Each row below holds a small network's activations on one input, seen along a few directions.
In each table, some parts of the input vary, and every possible input appears once, in random order.
A made-up example of a description, with smaller parts first: line(4) and (point or ring(11) or (values(3) and ring(5))).
Shared parts are said once, and a part with two or three values counts as separate values.
(in the rows, 100 means zero)

Other details of the inputs vary at random and push rows far along two fixed directions, the same in every table; ignore that.

Table:
row 1: 115  29  42  60  50 105 142 107 114  95 138 141  73
row 2: 101 110 143 109 124  93  76 101 115 138  96  70  91
row 3: 103 153  42 116 108  98  94  90  74  25  57  94 106
row 4: 120 170  48 119 108  68 106  99  98  59  56 102 131
row 5:  81 119 150  93 121 121  83 105  91 121 111  79  97
row 6: 116  27  57  86  44 167 127 115 113  79 141 112  79
row 7:  84 123 142 100 130 110  74  93 119 123 106  83  90
row 8:  93 108 154 108 110 119  83 110  92 143 100  68 107
row 9:  96 142  41 128 121  88 101 112  65  51  81 113 178
row 10: 129 149  45 121 121  85 109 105  88  45  50  82 107
row 11:  88 103 139 110 108  93  64  94  99 132  90  76  89
row 12: 115  22  64  73  41 107 146 102 128  72 136 131  84
row 13:  84 118 153  87 125 109  85 109  85 115 111  77  91
row 14:  87  89 144  89 101  75  91 108 128 150 133 108  83
row 15: 122  26  54  68  67 121 125 112 131  63 141 115  50
row 16:  95 114 138 110 124 128  82  86  97 152  88  86 106
row 17: 115  33  49  83  56 151 120 101 140  71 144 119  65
row 18:  78 110 159 105 128 112  94  87 105 116  96  80  99
row 19: 103 154  67 124 107  69 129  99  83  58  49 100 135
row 20: 105 162  56 112 100  76 119 119  69  62  63 100 133
row 21: 100 127 150  98 115  70  68  96 122 142 102 100 107
row 22:  68  82 139  86  79  73  74  99 116 143 121 115  83
row 23: 103 107 138  91 134  91  90  97  86 141  86  79  88
row 24: 122   8  67  78  59 122 145 107 116  64 126 108  62
row 25:  95  74 164  87  92  84  95  92 122 138 119 107 100
row 26:  96  69 156  90  98 115  87 115 101 147 125  73  83
row 27: 117 159  50 139 115 122  98  94 100  61  51  87 126
row 28: 111  34  55  69  42 109 141 128 106  79 153 133  77
row 29:  88 122 145  94 134  98  77  97 112 118 106  81  83
row 30:  69  93 139 119 131  83  89  94 100 124 113 107 154
row 31:  80  70 161 100 103 130  97  90 120 133 120  89  88
row 32: 109 144  12 127 130  82 112  92  66  51  65 124 176
row 33: 125 163  28 122 118  66 127  96  61  62  58 121 127
row 34:  85 121 153 103 115  72  89 117  85 143 119 104 105
row 35: 117  34  56  62  36 114 134 122 112  77 149 130  83
row 36:  83 128 143  99 116  65  82 105 120 145 102  98 102
row 37:  87 121 137  91 134 115  86  84  93 132  97  87  95
row 38:  88  12  28  87  51 108 103  98 116  64 156 153 113
row 39: 132 147  40 123 121  98 118  92  66  66  41  78 120
row 40:  85 104 159 122 117 125  90  89 109 134  88  78 111
row 41:  95  85 141  72 102  84  93  95 108 162 119 113  94
row 42: 108  22  55  70  52 120 109 105 114  58 135 120  49
row 43: 102 109 140 107 124 112  87  89  94 154  86  77 104
row 44: 106 150  44 138  96 122  86  87  83  52  47  94 122
row 45: 132  28  47  58  47 110 129  97 116  91 137 144  79
row 46: 101 154  43 130 100 117  88  86  81  42  53  95 117
row 47: 100 155  39 121 104 110  91  86  79  29  56  96 112
row 48: 104  30  47  83  36  91 116 103 115  75 150 150  64
row 49: 124  21  61  68  54 130 133 126 102  69 139 106  61
row 50:  81 114 158 108 117  69 104 100 102 135  97  97 109
row 51:  98 112 143 114 120 107  75  98 119 141  95  74 100
row 52:  90  88 144  96 104  71  89 106 125 149 139 115  80
row 53: 123 162  64 110  98  80 105 110  70  58  64 102 139
row 54:  90 119 137 102 127 122  84  85  95 142  94  87 100
row 55:  90 112 155  89 125  99  85 117  84 121 104  76  89
row 56:  83 118 149 103 115 130  82 105  93 130 108  79 102
row 57: 105  30  49  71  28 100 111  99 124  74 139 141  72
row 58:  95  96 160 114 122  97  95  95 102 134  86  66 100
row 59: 101 159  36 126  91  63 103  98  75  47  56 115 122
row 60:  89  79 145  69 121 113  92  91 100 139 125  93  71
row 61:  65 101 162 110 141  78  57  98 123 163 129 106 141
row 62: 118 137  71 139 111 109 122  91  83  60  44  74 132
row 63: 113 159  48 120  87  67  85  87  82  49  52 114 128
row 64: 114  17  52  75  48 117 111 106 114  66 130 116  51
row 65: 110 147  64 120 122 100 127  92  76  27  52  84 117
row 66:  97 112 139  85 138  93  90  96  86 132  91  84  86
row 67:  90  85 138  79 107  80 101 102 102 162 124 116  87
row 68: 116 139  65 120 123  91 128  99  75  32  46  83 115
row 69:  86  75 156 100 101  75 109 100 112 140 129 113  90
row 70:  86 105 140 114 103 107  63  91 102 135  90  80  96
Description of these inputs: values(5) and (point or line(5) or ring(8)).
Q: The inputs of row 16 and row 27 match in every part but the values(5) part. If row 33 is changed in the same way as row 16 into row 27, which row does it become?
A: row 52
Q: Change only the values(5) part in row 45. List by row number the other rows that result.
A: row 21, row 25, row 53, row 63
Q: Change only the ring(8) part in row 46. List by row number the other rows that result.
A: row 3, row 11, row 42, row 44, row 47, row 64, row 70
Q: Change only the ring(8) part in row 13. List by row number the other rows that result.
A: row 5, row 6, row 8, row 26, row 49, row 55, row 56
Q: A walk changes only the line(5) part. It starts at row 48 and steps to row 59. List the rest of the walk in order.
A: row 22, row 57, row 63

Table:
row 71: 103 144  83 108 103 100  82  94  87  72  66  91  90
row 72: 105  68 143  80  92  91  98 100 127 140 118  94  62
row 73: 135  58  15  97  68 119 137  95 104  68 105 126 102
row 74: 122  94  24  92  87 127 134 108  82  24  91 102  93
row 75: 107  75  92  94  92 118 113 104  99 118 111 103 107
row 76:  81 124 120 111 123 113  69  94  88 111  93  83 110
row 77: 124  65  28  94  74 139 137 111  92  53 114 113 105
row 78:  99 139  84 106 115 106  95  97  77  68  74  84  97
row 79:  92  77 100  93 106 133  94 104  98  99 120  96 101
row 80:  61  46 182  52  84  43  78 113 124 191 183 148  80
row 81: 102 147 113 110 134  98 101 106  73  72  67  67 104
row 82: 113 119  45 115  88 110  92  93 105  73  83 106 106
row 83:  86 168 143 116 142  85  75  98  75  97  60  60 100
row 84: 138  43  12  76  46 120 143  99 120  54 116 128  66
row 85: 116  82  47 111  83 120 138 101  95  61  89 106 125
row 86:  66  36 164  87  92 131  77  97 125 138 153  97  81
row 87:  76 174 131 111 132   5  83 113  77 119  79 117 134
row 88: 107  82  89  98  92 108  93  92 117 122 107 109  98
row 89: 123 137  78 110 118  84 118  92  85  96  62  97 109
row 90:  91 145  63 107 100  36  92 104  83  90  98 140 154
row 91:  71  33 163  85 102 137  89 104 123 134 153  96  89
row 92: 110 166 139 120 146  61  98  93  81 127  48  72 113
row 93:  94  44 173  70  96 113 108 115 111 147 148  87  61
row 94: 118  56  35 104  62 120 127  92 124  62 108 121 103
row 95:  99  82 122 110 107 100 103  88 113 132 102 102 115
row 96:  83  48 173  70  79 108  70 103 128 145 140  91  37
row 97:  92  83  99  97  84 121  70  94 111 108 113 104  85
row 98: 104 164 144 116 142  73 103 105  72 119  53  65 117
row 99: 116 136  83 106 115  95 122 103  76  89  67  89 113
row 100: 109  44  47 100  52 130 113  94 135  67 126 122  86
row 101:  97 178 138 121 134  71  71  95  96 112  53  68  97
row 102:  84  75 151 101 112 124 101 104 106 130 124  90 112
row 103: 112 138  88 107 120 105 118 107  72  77  76  85 111
row 104:  66 171 126 128 132  20  69  99  84 118  82 126 174
row 105: 129 103  13  99  67 112 123  98 106  36  85 113  81
row 106:  72  54 149  97  81 123  66  90 129 133 134 103  80
Q: The inputs of row 80 and row 104 match in every part but one. If row 84 is changed in the same way as row 80 into row 104, which row does it become?
A: row 94
Q: What is each input in this table made of?
A: line(4) and (point or ring(8))
Q: A walk changes only the line(4) part. It starts at row 100 and steps to row 82. List the rest of the walk in order.
A: row 105, row 101
Q: Which other rows agree with row 97 in the line(4) part? List them by row number.
A: row 73, row 75, row 76, row 77, row 79, row 82, row 88, row 90

Table:
row 107: 110  63 123  80 106 106 108 101 103 117 112  90  64
row 108:  95 148 113 109 125 107  67  98  94 111  83  87 117
row 109: 111  93  35 111  86 128 118  87  91  60  84 110 127
row 110: 121  96  33  95 105 116 118 102  76  53  92 108 105
row 111:  86  67 102  95  81  89  91  94 122 122 117 122  96
row 112:  98  69 117  97  82 114  83  85 127 111 105  91  72
row 113: 100 130 126 122 121  99  97  85  97 115  58  78 116
row 114: 106  77 130  82  63 109  95 113  90 127 112  88  60
row 115:  85  55 118 102  92 107  97  99 111 101 121  99 103
row 116: 102 142 119 108 118  69  99 102  94 124  79 101 133
row 117:  89  78 125  87  86 105  89 110 120 100 128 100  88
row 118: 103  70 108  95  81  92 114  98 115 125 125 125 104
row 119:  90  71 104  94  77  87  80  87 127 118 118 121  93
row 120:  81  72 128  81 101  98  99 108 104 102 127 107  77
row 121: 100  69 106  96  91 131 106  96 107 120 127 110 105
row 122:  93  82 105  81  95 119  84  96 110 117 131 102  80
row 123: 123 104  46 117  83 118 127 100 102  55  78 100  89
row 124: 100  72 124  78 100 107 102 100 108 116 111  95  55
row 125: 126 108  48  93  90 104 114  93  94  44  77  97  72
row 126:  95 148 114 100 125  58  76  94  92 109  81 106 103
row 127: 103  66 105  99  87  88 105 102 115 124 128 118 100
row 128:  92 146 114 101 135  99  68  91  83 105  83  92 103
row 129: 106 101  34 112  83 125  93  84 100  53  85 109 112
row 130:  95  83 109  80  85  78  91  99 119 123 130 116  79
row 131: 101  74 109  80  87  82 117 100 109 128 128 118  95
row 132: 115  70 119  84  87 118 119 106 117 121 109  93  83
row 133: 102  66 110  78 101  77 103 104 103 123 127 118  85
row 134: 115  90  35 113  82  86 117  93  99  64  86 119 122
row 135: 109 109  30  99  93 120 118 102  88  58  95 107 102
row 136:  79 143 125 111 127  82  93 105  88  97  86  84 111
row 137:  90 144 114 122 118  71  86  98  98 120  82 107 121
row 138:  79  68 122  99  83 106  80  92 121  97 120 102  92
row 139: 104  56 114 101  91 115 101  94 118 117 105  89  82
row 140: 115 109  36 113  85 127 102  93  97  54  94 112 108
row 141:  76  64 120 100  87 108  92  98 116 101 120 104  95
row 142: 103  81 121  82  90 106  96  94 119 116 117  87  58
row 143:  93 146 113 110 119  68  86 107  99 120  80 102 121
row 144:  94  80 116  79  58  80  92 119  90 135 123 117  82
row 145:  93  76 104  86  94 127  91 109 112 120 125 105  92
row 146:  89 148 111 107 123  61  91 101  93 119  84 101 112
row 147:  82  66 101  97  91 128  83  91 114 117 118 108  96
row 148:  96  62 104  94  79  90 106  89 117 123 116 123 108
row 149:  85  76 130  79  97  96  87 103 109  97 128 105  73
row 150: 105  75 119  87  89 116 104 109 121 119 111  92  71
row 151: 111  98  57  96  94  99 135 104  81  42  90 112 108
row 152:  87 139 130 109 127  83 105 101  83 102  85  85 124
row 153:  80 127 130 123 121  90  92  90  90 100  75  87 136
row 154: 112  68 119  97  86 120 120  97 116 119 111  99  83
row 155: 109  67 119  85  99 108 113 102 109 122 116  84  70
row 156:  94 142 114 105 132 102  95  93  80 120  85  86 125
row 157:  94  69 123  87  88 109 114 112 110 106 125 103 104
row 158:  87 143 113 102 139 100  78  98  78 110  81  93 106
row 159: 102 102  54 117  84 108 121 107  97  43  94 109 110
row 160:  91 144 114 102 130  60  86 100  87 114  80 107 106
row 161: 130 103  47  98  87 110 145  98  92  60  78  95  93
row 162:  88 135 133 124 123  92 101  99  88 102  83  90 133
row 163: 103  71 105  83  92 128 105 105 107 122 125 105 105
row 164:  95 147 114 121 113  69  75  91 103 115  83 106 117
row 165:  98 150 114 108 114  66  75 100 104 115  82 101 117
row 166:  95 138 111 109 138  99  87  98  79 118  87  80 121
row 167: 120 101  36  92  98 119 126  97  77  56  90 114 109
row 168: 112  63 118 101  93 117 110 102 115 118 114  92  79
row 169:  94  80 116  81  70 120  82 115  79 131 126 101  83
row 170: 112  89  32 115  92 125 109  92  91  57  87 104 123
row 171:  96 134 114 125 134 109  82  96  85 117  86  86 130
row 172:  84 142 129 124 118  89  77  97  98  92  86  88 116
row 173: 121 108  44 100  88 109 131 101  96  56  80  93  81
row 174: 124  99  31 103  94 124 118 109  88  58  93 102 120
row 175: 109  79 121  85  85 113  92 101 125 114 113  89  68
row 176:  92 134 121 124 120  98  83  88 101 110  59  77 103
row 177: 108 137 129 102 134  90 105  92  81 111  64  80  98
row 178:  83 142 128 114 123  89  88 111  94  98  82  85 120
row 179: 101  69 106  83  93  78 108 105 109 127 131 112  91
row 180:  89 131 129 108 139  79  93 104  76  94  83  86 114
row 181: 108 108  55 101  57 101 116 123  66  44  89 104 101
row 182:  92  62 122 103  94 108 106 108 109 103 130 102 100
row 183: 136  98  45 105  89 114 132 110  98  57  77  90  98
row 184:  92 133 129 115 129  87  92 112  88 100  84  80 129
row 185:  88 135 126 112 132  80  97 105  82  99  88  79 120
row 186:  84  80 125  84  91  98  92 103 114 102 132  98  79
row 187: 102 138 114 112 124  66  90 107  93 122  82  96 129
row 188: 123 101  41  91  89  79 133  99  86  61  90 128 108
row 189: 127 108  48 115  79 115 114  93 106  50  80  98  86
row 190:  90  73 104  98  93 130  92 100 112 119 127 110  93
Q: The inputs of row 161 and row 156 match in every part but one. If row 142 is changed in the same way as row 161 into row 156, which row does it become?
A: row 122
Q: The inputs of row 131 and row 152 match in every part but one. If row 188 is changed in the same way as row 131 into row 152, which row does it become?
A: row 151
Q: The inputs of row 149 and row 126 match in every part but one. If row 153 is changed in the same way as row 149 into row 126, which row does it become?
A: row 148
Q: What is each input in this table made of?
A: values(4) and (point or (line(4) and line(5)))
